Here are a small network's activations along a few directions, averaged over the inputs that share one value of a field.
Related values have similar rows: they may be neighbours, one step apart, or belong to one group.
In the rows, 500 means zero.
Strong random noise was added to every row along 2 fixed directions; ignore it. To show where, here is one row again and again, with new noise each time:
[493 643 508 442 532 172 450 632 235 189 593 539]
[476 500 571 459 496 357 491 489 409 307 563 454]
[488 509 634 586 555 319 499 489 451 332 540 530]
[481 438 671 608 543 408 521 417 542 393 522 495]


Values of Feva:
f12: [502 618 321 420 434 350 575 637 484 581 451 351]
f14: [491 491 603 642 458 353 540 377 625 578 365 522]
f3: [454 616 523 739 468 401 531 425 610 577 491 438]
f13: [531 474 453 436 563 657 403 654 424 458 537 502]
f16: [573 497 377 527 519 595 398 592 623 622 408 689]
f10: [464 421 453 253 392 606 559 217 641 619 437 454]
f4: [573 492 618 604 699 523 509 443 473 498 466 743]
f11: [498 449 794 784 738 519 605 512 511 694 516 543]
f17: [402 404 572 412 403 657 552 316 564 476 585 366]
f9: [508 382 455 350 480 648 519 262 533 479 571 479]
f6: [523 475 480 634 496 683 470 547 610 643 416 537]
f2: [446 466 672 864 582 434 586 411 629 575 589 528]
f8: [571 416 368 225 455 699 410 553 416 491 487 565]
f5: [489 608 406 678 462 524 496 711 539 537 534 519]
f15: [501 412 453 592 432 543 499 389 718 705 285 447]
f1: [571 522 671 568 572 402 510 642 293 425 577 663]
f7: [486 422 324 295 370 665 455 339 694 599 379 499]
f18: [536 672 496 642 666 430 505 819 377 473 528 501]
Each value of Feva is a pair of two hidden parts, and every pair occurs once (6 first parts, 3 second parts).
f2 and f17 share the first part; f2 and f5 share the second. Which value has the first part of f5 and the second part of f17?
> f6
f4 and f1 share the first part; f4 and f8 share the second. Which value has the first part of f8 and the second part of f1?
> f13
f7 and f15 share the first part; f7 and f10 share the second. Which value has the first part of f10 and the second part of f15?
> f14

Values of Telan:
w10: [502 347 347 413 434 886 527 568 705 750 419 252]
w6: [609 441 532 335 522 552 499 460 440 425 436 682]
w18: [410 446 499 515 264 461 621 519 581 544 482 155]
w15: [440 414 285 184 400 637 428 642 278 290 701 143]
w2: [517 569 426 632 527 433 523 780 423 515 546 330]
w13: [550 585 286 435 496 460 428 665 468 607 400 602]
w16: [579 501 523 371 672 464 440 654 272 350 513 675]
w8: [424 569 726 619 600 352 583 263 521 487 518 696]
w11: [507 515 132  96 187 517 429 397 499 617 377 276]
w1: [575 439 384 415 475 649 428 459 516 487 445 654]
w17: [550 535 470 513 584 743 436 684 417 439 555 567]
w7: [452 585 506 361 633 254 406 438 341 303 480 806]
w3: [462 316 580 484 286 674 602  88 887 601 492 237]
w12: [509 482 726 645 728 451 496 679 325 426 651 620]
w9: [411 474 438 291 161 586 526 333 712 697 372 167]
w4: [474 563 605 738 497 380 585 487 453 434 628 397]
w14: [410 672 578 409 559 278 510 576 146 282 701 518]
w5: [538 487 551 720 594 465 482 309 740 585 431 736]
Each value of Telan is a pair of two hidden parts, and every pair occurs once (6 first parts, 3 second parts).
w3 and w9 share the first part; w3 and w17 share the second. Which value has the first part of w17 and the second part of w9?
> w10
w11 and w5 share the first part; w11 and w18 share the second. Which value has the first part of w18 and the second part of w5?
> w4
w13 and w1 share the first part; w13 and w2 share the second. Which value has the first part of w2 and the second part of w1?
> w15
